[[-27 -15  67   9  37   1 -11   5  36]
 [-49 -31  21  37  11 -34  59  21  54]
 [ 42 -15  46 -49  12  17 -47  36   2]
 [ -5 -32 -52 -16  26  18  55 -19  25]
 [-17   8  13  26 -40   9  40  29  29]
 [-17  25   4  13  25  31  18 -23  33]]
Indices start at 0.
The bottom-right entry -> 33
The entry at row 0, column 1 -> -15
The entry at row 1, column 0 is -49
The entry directly above the smallest entry is 46
Report the entry in row 2 and column 0.
Answer: 42
Report the entry at row 0, column 0.
Answer: -27
Report the entry in the top-right corner.
Answer: 36
Report the entry directly below the largest entry.
Answer: 21
Report the bottom entry of the column that holds the largest entry.
Answer: 4
The entry in the bottom-left corner: -17
The entry just right of -19: 25
The entry just left of 33: -23
Report the entry directly below -11.
Answer: 59
Report the entry directly below -47.
Answer: 55
The entry just right of the smallest entry is -16
The entry in row 1 and column 1 -> -31
Report the entry directly below the smallest entry.
Answer: 13
Report the entry directly above 31.
Answer: 9

Questions about the table below.
1) What is the last entry, reading row by row?
2) What is the entry directly below 49?
3) What is the 5th entry from the end, reading row by row?
4) What is the bottom entry of the column that holds the smallest entry?
5) What is the entry directly below the largest entry?
6) What is the entry just left of the smallest entry?
7) What is the second largest entry?
8) What is the third entry on the diagonal from the top-right corner?
[[ -4 -37 -44 -20  17  40  34   6 -22 -31 -18   3  15  13]
 [ 25  40  23  -6 -23 -16   1  10   3 -11 -13   3  24  29]
 [  5   6  10  10  -1 -16 -25 -18   5  29  35  16 -16 -38]
 [-10  -4  12  25  20  -5 -33 -39 -16  24  49  39   0 -40]
 [-18 -33 -26  -1  27  37  22  -7 -31 -33 -15  11  26  24]
 [ 19   0 -14 -18 -11  -4   2   6  10  13  11  -1 -16 -26]
 [ -5   7  19  22  11 -10 -28 -29 -12  17  35  30   6 -22]
 [  0  50  61  27 -25 -53 -39   2  35  34   8 -18 -21  -2]
 [-24  -6  14  25  20   6 -10 -19 -18  -9   3  13  18  15]
 [ -2 -22 -28 -16   3  17  19  12   2  -6 -12 -13 -11  -3]
 [-28 -23  -5  14  23  19   6  -8 -17 -18 -11   1  13  20]
 [ -6   1   7  12  15  11  -2 -17 -25 -17   4  26  32  18]
 [ 35  33   9 -20 -35 -27  -2  20  28  18   0 -13 -16 -12]]
1) -12
2) -15
3) 18
4) -27
5) 14
6) -25
7) 50
8) 16

W =
28	46	35	25	31	25	31	42	75	11	9	40	24	22	22
26	41	18	44	49	21	38	13	18	44	37	27	40	36	41
29	33	38	29	17	33	42	54	65	24	28	27	27	33	28
Rows and columns are numbered from 0.
The smallest entry is 9
The bottom-right entry: 28
Find the entry in the top-left corner.
28
The entry directly above the centre entry: 42
The entry at row 0, column 2: 35
The entry in row 0 and column 1 is 46
Find the entry directly above 36.
22
The entry just right of the smallest entry: 40
The top entry of the column that holds the largest entry is 75
The top-right entry: 22
The entry directly below the smallest entry: 37
The entry in row 2 and column 1 is 33
Find the bottom entry of the column that holds the largest entry.
65

data =
[[17 12 21 16 23 24]
 [28  6 12 34 15  7]
 [ 9 17  4 10 35 22]
 [23 16  6 27 17 13]
 [46 24  6 17 66 65]
 [18  0 40 26 14 15]
 [49  3 26 42 36 55]
 [13  2 28 18 12  8]]
Rows and columns are numbered from 0.
Find the entry in row 0 and column 1.
12
Find the entry in row 0 and column 0.
17
Find the entry directly below 40.
26
Find the entry just left of the largest entry.
17
The bottom entry of the column that holds the smallest entry -> 2
The entry in row 2 and column 0 -> 9
Find the top-right entry.
24
The smallest entry is 0
Find the entry directly above 9.
28
The entry directly below 4 is 6
The entry at row 2, column 2 is 4
The top entry of the column that holds the largest entry: 23
Find the entry just right of 42.
36
Find the entry at row 0, column 2.
21
The entry directly above 22 is 7
The entry directly above 35 is 15
Find the bottom-right entry.
8
Find the entry in row 1 and column 2.
12
